A small network was trained on invented records. Each row is its activation on one of them, seen along a few directions.
After each row come some of the record's fields: Z, G, T, V, M, E.
A field that a record lacks is written missing.
The largest differences between rows may come from other fields.
In the rows, zero is written as 500.
Strong random noise was added to every row along 20 fixed directions; ignore it. To show where, here is one row again and again, with new noise each time:
[533 551 498 640 432 454 743 522 489 593 491 321 676 433 778 581 358 527
 538 414 390 533 346 572 684 371 685 610 559 424 491 605 512 467 317 378
 567 484 307 516 424]
[627 482 518 324 483 522 710 484 629 443 354 357 540 390 529 641 709 422
 311 452 409 639 584 395 386 749 757 563 246 556 591 734 339 592 505 473
 476 532 423 721 673]
[409 514 550 482 628 427 537 430 458 596 544 679 450 614 465 585 484 512
 606 544 567 444 508 559 539 467 462 453 552 465 507 345 461 444 325 438
 481 340 460 492 408]
[610 590 359 609 454 603 314 339 514 614 558 344 648 636 606 547 430 190
 441 509 181 453 632 563 612 611 458 891 593 387 532 427 489 489 473 348
 525 598 377 546 403]
[317 567 607 394 485 616 619 423 559 496 476 486 387 387 485 378 636 674
 454 451 657 326 414 400 357 484 521 284 608 512 499 363 595 765 450 683
 554 699 557 626 587]
[880 446 498 694 432 514 484 385 474 419 367 487 598 519 405 584 444 621
 215 452 561 351 325 536 512 371 473 515 486 315 448 340 448 430 516 313
 447 441 330 442 570]
[601 471 410 589 421 582 594 530 522 294 312 757 339 348 691 475 316 522
 721 239 625 351 491 501 586 404 183 645 565 490 539 471 336 421 346 449
 624 417 512 434 593]
[653 471 345 391 473 504 540 409 518 702 336 574 413 428 560 621 229 382
 477 637 541 510 507 610 427 459 263 469 384 612 679 724 582 443 576 473
 551 686 481 427 396]
[630 593 525 463 578 438 529 345 568 587 564 227 649 782 543 595 614 412
 315 765 417 596 559 429 458 572 607 536 552 360 673 459 535 621 519 541
 315 564 452 539 449]
[440 482 556 611 440 527 696 588 514 591 501 465 370 426 744 569 324 474
 821 523 536 395 401 524 550 385 427 478 627 503 512 402 623 304 555 326
 657 441 644 486 484]
[583 361 479 523 435 294 507 492 472 409 353 442 342 250 501 390 422 442
 732 468 671 413 567 440 630 477 442 582 597 591 486 518 444 445 530 376
 681 572 436 562 458]
[535 421 464 553 463 487 565 334 529 508 514 450 414 378 576 680 508 424
 475 513 458 438 503 398 568 515 608 344 482 509 492 318 555 330 464 348
 573 507 471 508 521]
[627 527 395 431 544 329 472 416 432 506 375 581 332 362 602 501 189 428
 426 641 600 555 453 620 561 464 259 517 312 496 453 621 317 536 427 587
 506 569 430 256 454]
[509 552 630 501 337 745 505 650 576 307 640 485 593 550 611 560 493 619
 573 381 382 485 293 584 496 422 374 858 475 387 520 471 258 500 720 533
 679 517 831 472 551]
[442 387 493 418 547 598 441 660 519 411 585 482 410 522 396 405 615 555
 681 531 615 499 494 343 534 467 362 391 471 648 512 506 604 436 793 468
 588 520 602 320 485]
[613 499 415 498 445 640 619 456 566 348 553 578 563 543 698 716 489 588
 341 356 444 587 324 358 583 400 500 408 417 445 636 491 416 467 344 662
 472 476 473 314 557]
[515 348 676 381 577 461 668 750 603 159 635 577 442 521 468 621 673 518
 512 452 563 302 392 425 620 746 830 264 347 367 506 521 635 722 422 472
 461 476 302 622 697]
[503 559 397 557 561 399 468 204 455 544 571 392 529 383 524 647 546 461
 273 647 307 601 588 498 497 469 559 328 315 488 282 290 456 192 604 322
 485 435 579 339 497]
[516 572 562 647 447 472 639 561 398 495 501 392 713 386 521 446 533 556
 372 411 418 750 452 512 672 476 588 619 539 630 580 697 534 538 626 654
 377 725 515 448 508]
[478 619 556 364 576 581 617 573 588 335 591 530 536 545 574 438 520 506
 456 662 393 529 588 546 418 621 355 554 376 447 522 536 496 535 784 560
 418 609 704 431 616]
[267 522 422 436 443 591 514 389 505 615 391 559 514 513 452 533 514 556
 469 372 572 672 596 666 542 415 526 336 317 639 539 681 399 518 263 413
 430 372 372 487 435]
[529 411 527 470 464 365 290 339 394 556 541 661 476 470 297 635 383 553
 442 482 592 419 345 677 617 379 470 583 460 465 457 409 287 515 346 479
 645 513 417 476 292]

[370 556 434 439 524 694 838 513 647 515 458 291 556 316 780 512 559 607
 526 467 402 517 529 448 419 497 625 414 327 535 410 676 528 481 459 285
 591 478 411 517 604] : Z: z5 / G: g1 / T: t1 / V: missing / M: m1 / E: e2
[508 464 429 443 394 736 289 531 562 422 477 467 262 548 517 382 476 421
 495 467 630 380 440 338 485 548 307 390 533 501 568 448 592 750 524 714
 540 685 540 371 583] : Z: z5 / G: g1 / T: t2 / V: v2 / M: m2 / E: e2
[551 533 552 494 574 288 563 421 508 433 583 402 433 480 678 804 398 504
 467 729 507 463 374 695 502 490 559 419 285 298 440 563 402 580 388 444
 523 487 593 438 482] : Z: z5 / G: g2 / T: missing / V: missing / M: m1 / E: e2
[373 576 537 420 570 327 492 707 501 428 646 390 514 648 607 319 456 402
 604 686 407 641 593 508 501 575 567 443 488 452 435 554 595 486 616 621
 377 390 568 434 521] : Z: z5 / G: g1 / T: t2 / V: v1 / M: m2 / E: e1
[493 401 454 454 466 566 452 512 544 289 499 681 447 384 441 592 600 443
 457 324 462 506 619 449 525 689 537 448 395 625 628 613 496 555 491 634
 475 639 570 598 626] : Z: z5 / G: g1 / T: t2 / V: v2 / M: m2 / E: e1
[547 582 421 490 578 683 482 648 492 495 484 620 439 546 576 405 434 478
 422 455 436 509 436 427 413 531 329 522 418 463 362 485 485 470 509 582
 436 370 467 280 627] : Z: z1 / G: g2 / T: missing / V: missing / M: m2 / E: e2
[472 545 330 612 396 764 506 575 553 433 534 425 417 506 821 522 400 408
 505 373 413 530 410 352 576 447 399 342 505 499 529 508 674 494 422 622
 472 536 512 250 621] : Z: z2 / G: g2 / T: missing / V: missing / M: m2 / E: e2
[568 491 439 563 366 495 240 356 412 524 513 430 543 404 334 281 327 472
  86 563 381 576 460 528 568 466 575 438 384 451 207 278 421 351 603 479
 434 500 313 318 516] : Z: z5 / G: g1 / T: t2 / V: v2 / M: m1 / E: e1
[474 458 542 406 402 551 492 495 586 435 516 550 394 495 534 812 581 572
 549 427 539 426 355 566 325 443 536 392 370 436 546 539 429 522 436 512
 641 429 758 622 556] : Z: z2 / G: g1 / T: t2 / V: v1 / M: m2 / E: e2
[478 544 442 472 443 810 526 418 547 622 380 512 557 490 429 597 517 653
 301 440 540 532 424 646 373 402 394 386 277 574 533 664 502 577 548 410
 480 573 527 419 537] : Z: z2 / G: g1 / T: t1 / V: missing / M: m1 / E: e1
[544 494 508 685 374 661 239 431 380 727 446 414 362 371 350 636 515 435
 385 464 448 459 348 575 339 469 410 505 423 598 332 376 538 388 780 443
 619 587 832 467 561] : Z: z2 / G: g1 / T: t2 / V: v2 / M: m1 / E: e2
[386 407 710 501 394 676 752 557 526 499 642 801 481 260 549 483 221 473
 589 495 384 427 481 555 680 646 509 720 607 628 643 347 481 339 638 498
 591 758 550 619 507] : Z: z5 / G: g1 / T: t2 / V: v2 / M: m1 / E: e1
[485 491 361 476 605 440 476 411 551 449 564 516 618 630 577 591 530 653
 702 494 552 371 550 559 517 310 365 477 567 447 607 589 538 538 399 424
 605 486 527 484 310] : Z: z5 / G: g1 / T: t2 / V: v2 / M: m1 / E: e1
[585 506 655 701 536 475 492 164 390 691 567 321 562 563 404 780 619 636
 342 673 611 756 372 410 616 352 481 656 607 569 663 283 192 447 507 558
 421 583 700 355 333] : Z: z2 / G: g2 / T: missing / V: missing / M: m2 / E: e2
[487 537 474 733 316 531 476 416 480 379 369 499 472 504 586 319 375 505
 437 349 545 563 584 514 596 398 461 451 614 444 454 303 409 372 340 462
 330 306 432 458 620] : Z: z5 / G: g2 / T: missing / V: missing / M: m2 / E: e1
[684 294 533 548 212 682 461 467 587 395 467 471 359 262 526 605 402 341
 420 351 468 302 370 330 605 638 631 605 591 508 606 354 513 528 492 492
 687 766 408 678 611] : Z: z2 / G: g2 / T: missing / V: missing / M: m2 / E: e2
[462 489 427 554 724 437 562 495 447 456 622 494 536 430 515 711 694 610
 539 576 458 589 545 456 439 473 446 286 327 642 477 628 619 360 699 477
 473 519 746 321 511] : Z: z5 / G: g1 / T: t2 / V: v2 / M: m1 / E: e1
[676 561 387 816 641 427 678 216 425 476 400 467 651 378 553 689 816 632
 344 312 481 542 585 200 575 429 587 334 711 574 582 381 658 419 382 554
 350 609 532 490 576] : Z: z6 / G: g1 / T: t2 / V: v2 / M: m2 / E: e1
[432 606 532 652 537 359 321 316 373 685 562 221 479 439 456 546 597 362
 374 637 370 524 529 572 443 569 621 518 500 481 311 356 528 513 571 456
 498 577 629 544 476] : Z: z5 / G: g2 / T: missing / V: missing / M: m1 / E: e1
[524 718 555 856 747 439 716 430 377 618 538 230 613 593 714 502 522 563
 322 689 481 578 435 495 622 462 559 357 566 361 371 411 674 605 380 464
 163 481 361 239 571] : Z: z5 / G: g2 / T: missing / V: missing / M: m2 / E: e2
[630 569 402 148 849 413 716 619 570 753 606 523 703 665 494 408 554 523
 370 766 314 392 481 283 246 621 623 311 506 487 516 599 892 541 686 662
 489 620 290 537 398] : Z: z5 / G: g1 / T: t2 / V: v2 / M: m2 / E: e1
[581 391 375 332 465 506 511 381 537 615 353 772 572 542 304 555 387 675
 396 438 675 355 458 613 397 304 424 242 475 556 661 601 608 478 359 453
 531 511 272 574 338] : Z: z2 / G: g2 / T: missing / V: missing / M: m2 / E: e1
[590 538 437 556 571 592 463 533 529 466 535 304 765 698 419 455 750 574
 413 450 404 497 533 454 504 451 575 574 493 394 419 535 557 507 553 281
 453 362 310 458 480] : Z: z2 / G: g2 / T: missing / V: missing / M: m2 / E: e2
[626 487 462 577 536 558 402 392 443 635 452 577 424 508 368 665 566 391
 273 483 486 384 435 456 381 598 513 319 479 520 531 402 714 549 494 554
 418 617 470 527 576] : Z: z2 / G: g2 / T: missing / V: missing / M: m1 / E: e1
[421 651 616 571 627 470 540 450 404 745 513 365 447 501 582 683 574 396
 471 597 400 691 461 586 397 622 540 707 366 545 441 532 277 536 492 541
 469 440 717 500 524] : Z: z5 / G: g1 / T: t2 / V: v1 / M: m1 / E: e1
[502 452 471 594 355 638 445 527 498 476 467 791 452 588 503 660 307 420
 455 359 531 539 480 655 587 519 404 405 482 563 774 631 599 556 359 656
 321 595 536 504 540] : Z: z6 / G: g1 / T: t2 / V: v2 / M: m1 / E: e1
[339 458 428 442 467 350 467 444 474 562 585 700 382 257 579 543 276 388
 742 505 352 293 555 654 504 449 499 497 522 457 239 332 535 169 419 253
 789 389 525 591 387] : Z: z2 / G: g1 / T: t1 / V: missing / M: m1 / E: e2
[680 476 488 736 565 673 523 521 448 489 272 416 536 512 411 592 842 565
 382 170 598 572 457 307 474 571 570 580 463 614 546 591 377 650 374 500
 374 394 409 534 698] : Z: z2 / G: g1 / T: t2 / V: v2 / M: m1 / E: e1
[378 543 570 188 597 547 627 493 638 647 665 418 539 660 555 491 483 500
 586 829 407 601 576 451 420 566 503 542 455 515 606 490 457 464 729 533
 560 543 648 502 354] : Z: z1 / G: g1 / T: t2 / V: v2 / M: m2 / E: e1
[701 410 353 618 428 541 353 617 534 211 420 379 412 458 571 573 625 484
 571 343 523 472 482 372 508 461 405 429 372 464 402 588 510 437 647 421
 567 403 657 362 670] : Z: z1 / G: g1 / T: t2 / V: v2 / M: m2 / E: e2
[336 427 538 507 554 534 546 513 505 517 592 360 511 458 472 560 546 439
 494 605 443 649 615 567 705 648 720 406 245 579 415 620 483 487 503 254
 429 456 343 435 495] : Z: z5 / G: g1 / T: t2 / V: v2 / M: m1 / E: e2
[636 477 368 705 354 757 452 623 453 629 382 503 562 615 596 521 444 452
 476 189 462 616 343 367 525 374 431 604 610 591 631 575 540 411 382 584
 464 375 398 391 538] : Z: z5 / G: g1 / T: t1 / V: missing / M: m1 / E: e1
[453 465 546 593 717 443 395 571 303 612 484 533 468 456 209 362 690 508
 616 453 632 574 551 424 660 565 384 593 526 767 459 545 510 566 695 512
 496 600 497 363 401] : Z: z2 / G: g1 / T: t2 / V: v2 / M: m2 / E: e1
[423 434 615 492 563 473 394 668 377 598 611 557 580 649 240 463 639 559
 474 431 556 602 370 457 577 511 662 467 538 588 506 526 555 571 479 619
 437 429 384 477 414] : Z: z5 / G: g2 / T: missing / V: missing / M: m2 / E: e1

Here are new rows. What are their fields?
[442 446 618 628 254 479 408 647 388 526 522 484 419 487 453 344 353 464
 466 440 562 714 352 433 601 414 567 386 631 617 556 389 556 365 639 769
 396 497 624 409 537] : Z: z2 / G: g1 / T: t2 / V: v2 / M: m2 / E: e1
[515 507 596 555 259 547 521 690 520 470 449 378 664 610 442 387 548 558
 433 412 502 683 461 521 398 433 621 489 635 533 684 683 651 531 647 677
 344 543 623 666 578] : Z: z5 / G: g2 / T: missing / V: missing / M: m2 / E: e2
[552 519 474 334 487 458 572 436 581 482 372 304 492 414 578 313 455 640
 443 549 615 515 448 433 394 415 492 622 424 448 409 552 176 610 408 492
 626 425 338 495 472] : Z: z5 / G: g2 / T: missing / V: missing / M: m1 / E: e1
[568 538 522 643 555 566 569 667 420 572 401 554 415 388 537 403 510 338
 638 427 416 512 583 414 435 656 361 712 590 638 467 489 576 350 729 474
 502 509 656 519 643] : Z: z5 / G: g2 / T: missing / V: missing / M: m1 / E: e1
[688 450 434 664 560 471 476 449 452 615 349 367 497 348 440 453 536 399
 577 474 515 293 585 458 468 578 419 675 659 599 522 541 670 531 643 321
 597 725 426 648 480] : Z: z5 / G: g2 / T: missing / V: missing / M: m2 / E: e1
[ 90 572 603 300 664 383 549 623 450 500 627 575 550 383 377 124 465 620
 638 594 510 477 626 720 567 550 554 518 406 556 215 588 446 609 498 413
 552 480 333 513 391] : Z: z5 / G: g2 / T: missing / V: missing / M: m1 / E: e1
[872 309 443 237 648 373 558 510 582 658 313 544 491 616 243 439 484 552
 474 798 724 426 571 309 275 506 414 410 529 560 681 599 614 420 719 410
 480 507 304 566 389] : Z: z2 / G: g1 / T: t2 / V: v2 / M: m1 / E: e2
[614 649 478 652 380 431 644 266 459 450 319 350 688 232 559 227 514 652
 269 420 480 572 597 404 436 392 435 666 788 561 573 481 491 551 591 715
 423 862 553 629 556] : Z: z5 / G: g1 / T: t1 / V: missing / M: m1 / E: e1
[470 410 375 368 530 809 308 490 676 413 596 250 390 611 543 379 469 422
 450 650 544 363 545 389 608 652 434 416 313 499 538 548 550 815 575 433
 530 710 272 306 495] : Z: z5 / G: g1 / T: t2 / V: v2 / M: m2 / E: e1
[505 563 483 463 354 542 531 591 442 658 355 599 414 379 596 560 404 545
 477 268 553 567 235 482 336 377 476 508 536 578 546 661 458 600 338 843
 604 538 621 554 529] : Z: z2 / G: g1 / T: t2 / V: v1 / M: m1 / E: e1
[325 632 391 427 489 348 296 400 482 559 482 414 500 661 470 353 545 435
 468 568 507 529 662 615 347 439 500 267 545 431 457 532 668 619 375 618
 387 442 515 561 452] : Z: z5 / G: g1 / T: t1 / V: missing / M: m1 / E: e1
[537 524 437 404 576 693 568 534 541 573 441 714 655 582 343 399 596 429
 443 400 418 426 663 476 473 642 429 594 578 585 665 589 707 564 551 476
 424 649 291 609 498] : Z: z2 / G: g1 / T: t1 / V: missing / M: m1 / E: e1
[449 515 444 390 525 341 473 391 476 677 375 446 539 564 372 405 581 397
 511 626 577 737 767 472 414 536 481 519 612 672 722 722 560 558 455 618
 349 606 454 637 380] : Z: z5 / G: g1 / T: t1 / V: missing / M: m1 / E: e2
[590 518 341 534 616 239 605 426 516 240 513 468 617 414 670 568 521 589
 497 532 444 499 625 529 528 416 502 355 396 424 442 626 529 399 456 428
 458 447 485 423 516] : Z: z5 / G: g1 / T: t1 / V: missing / M: m1 / E: e1
[322 476 590 560 491 633 669 428 514 692 451 469 517 548 441 546 654 611
 567 476 548 714 582 413 458 408 622 415 513 638 483 337 368 186 455 259
 438 151 542 526 504] : Z: z2 / G: g2 / T: missing / V: missing / M: m1 / E: e2
[381 529 525 559 654 373 430 500 387 560 377 579 331 537 334 638 737 527
 603 487 739 633 596 585 350 517 384 282 393 675 560 683 524 591 487 578
 348 412 765 491 555] : Z: z6 / G: g2 / T: missing / V: missing / M: m1 / E: e1
[437 618 400 512 632 392 651 456 477 547 455 476 552 356 603 500 650 595
 584 497 468 534 607 418 373 418 451 331 582 590 460 611 713 443 584 589
 504 607 708 504 509] : Z: z1 / G: g1 / T: t2 / V: v2 / M: m2 / E: e2
